A small network was shown many inputs. Here are its activations along a few directions, one row for each input.
Each table varies a few parts of the input and shows all the possible inputs, shuffled.
A made-up example of a description, with smaller parts first: one of 3 separate values, together with either a single point or one of 11 places along a line or (one of 4 places along a line, together with one of 5 places around a ring).
Shared parts are said once, and a part with two or three values counts as separate values.

Other details of the inputs vary at random and push rows far along two fixed directions, the same in every table; ignore that.

Rows:
x1: -45, 174, -98, 43, -74, 36, -65, -81, -91, 171, -12, -37
x2: -10, -38, 321, -420, 706, 379, -701, 483, -370, -36, 142, -198
x3: 0, 32, -41, 137, -176, 96, -144, -121, 3, 196, -62, -17
x4: -19, 5, -104, 5, -138, -45, -55, -124, -92, 183, -50, -121
x5: 237, -39, 13, 10, -175, -60, -175, -87, 136, 117, -10, 158
x6: -71, 142, -55, 33, -52, -93, -93, -32, -120, 212, -83, -77
x7: 386, -456, 262, -498, 712, 375, 63, 429, -70, -442, 292, -64
x8: -103, 154, -1, 40, -45, -173, 25, 69, -188, 252, -119, -93
x9: 42, -38, -64, 139, 106, 202, 627, 69, 72, -209, 18, 68
x10: -250, 136, 73, 0, -130, -185, -130, -25, 243, 78, 84, -5
x11: 9, -48, -62, 279, 228, -54, 607, 0, 153, -438, -11, 105
x12: 167, -10, 44, 55, -189, 47, -76, -131, 26, 73, -10, 100
x13: 209, -68, -6, -2, -209, -61, -14, -184, -38, 120, -18, -67
x14: -92, 130, -76, 86, -106, 28, -70, -60, -65, 201, 11, 24
x15: 16, -166, -65, -28, 153, 109, 724, 22, 84, -280, -36, 158
x16: -46, 44, -99, -7, -63, -46, 9, -56, -147, 189, 0, -131
x17: -46, -121, 15, 288, 224, -25, 501, 33, 150, -395, 12, 145
x18: -61, 66, -61, -3, -43, 7, -42, -64, -140, 171, -23, -84
x19: -140, 202, 46, 84, -7, -54, -112, 119, -147, 228, -88, 41
x20: 318, 50, 50, -23, -165, -51, -169, -188, 69, 72, -24, 63
x21: -100, 132, -107, 129, -39, -65, -58, 55, -17, 238, 4, 67
x22: -70, 21, -18, -25, -306, -124, -216, 1, 70, -197, -20, 46
x23: -53, 36, -91, 89, -109, 33, -135, -43, 3, 176, 21, 55
x24: -104, 162, -81, 62, -15, -49, -104, -5, -59, 209, -34, 50
x25: 131, -162, -2, 97, 47, 121, 623, 91, 130, -241, 163, 273
x26: -21, -22, -73, -83, -334, -230, -127, -25, 35, -167, -64, -122
x27: 118, -438, 224, -427, 825, 597, 42, 503, -139, -430, 233, -165
x28: -92, 90, -92, 105, -108, 13, -153, -3, -33, 255, 28, 21
x29: 36, -54, -86, 41, 76, 111, 595, -40, 109, -204, -42, 188
x30: 42, -162, -98, 31, 92, 87, 631, 82, 41, -166, 4, -17
x31: -14, -34, -56, 113, -138, 81, -161, -48, 37, 170, -5, 31
x32: 15, -159, -27, 226, 202, -141, 550, -4, 73, -370, 9, -19
x33: -6, -42, -12, 251, 11, -157, -311, -101, 96, -22, -37, 29
x34: 135, -382, 208, -525, 541, 346, -735, 202, -228, -25, 111, -249
x35: -30, 76, -45, -37, -296, -132, -175, -23, 78, -216, -60, -18
x36: -66, 209, -77, 48, 0, -48, -77, -25, -92, 168, -55, -1
x37: 8, -304, 216, -479, 395, 287, -882, 463, -85, -370, 247, -130
x38: 242, -85, 45, 34, 36, 45, 598, 29, 166, -265, 53, 295
x39: 307, -34, 54, -91, -158, -99, -178, -164, 26, 84, -60, 17
x40: -144, 183, -14, 137, -64, -89, -52, 140, -77, 244, -34, 67
x41: -22, -57, -70, 31, -126, 25, -134, -107, 79, 159, -57, 130
x42: 15, -33, -5, 195, -18, -198, -196, -203, 6, -53, -116, -81
x43: -201, 147, 115, -101, -102, -203, -122, -99, 140, 39, 12, -149
x44: -15, 119, -98, 31, -86, 56, -116, -135, -46, 135, -63, -16
x45: -42, 49, -57, -10, -103, -5, -130, -134, -114, 160, -62, -68
x46: -205, 211, 114, -51, -74, -155, -80, -93, 182, -14, 42, -93
x47: -228, 2, 58, -46, 82, -168, 685, 75, 215, -273, 119, -54
x48: -67, 91, -90, 10, -38, -147, -104, -35, -145, 266, -66, -120
x49: 202, 33, 45, 27, -156, 36, -150, -186, -14, 94, -24, 23
x50: -61, 65, -74, 47, -96, 66, -136, -89, -25, 153, -22, 16
x51: 193, -38, 67, -7, -174, -10, -87, -173, -49, 85, -37, -28
x52: -13, -141, -64, 13, 135, 155, 619, 70, 145, -228, -16, 241
x53: -235, 183, 109, -6, -148, -170, -185, -104, 198, 90, 35, -65
x54: -36, 8, -39, -85, -312, -187, -197, -24, 28, -178, -83, -71
x55: -119, 177, 32, 38, -4, -115, -52, 80, -198, 230, -135, -51
Description of these inputs: one of 5 places along a line, together with either one of 3 separate values or one of 8 places along a line.
- Changing only the place on the line of 5 turns x50 into x44. The same change can be made to x38. Which row results? => x20
- Changing only the place on the line of 5 turns x47 into x10. The same change can be made to x32. Which row results? => x33
- Which other rows agree with x18 in the place on the line of 5? List them by row number. => x6, x15, x27, x39, x42, x43, x45, x51, x54, x55
- Which other rows does x35 become when the choice among 3 separate values takes its other values? List them by row number. => x11, x46
- Which other rows does x7 become when the place on the line of 8 takes its other values? List them by row number. => x4, x8, x13, x16, x30, x34, x48
- Which other rows does x31 become when the place on the line of 8 takes its other values? List them by row number. => x5, x21, x23, x25, x28, x40, x41
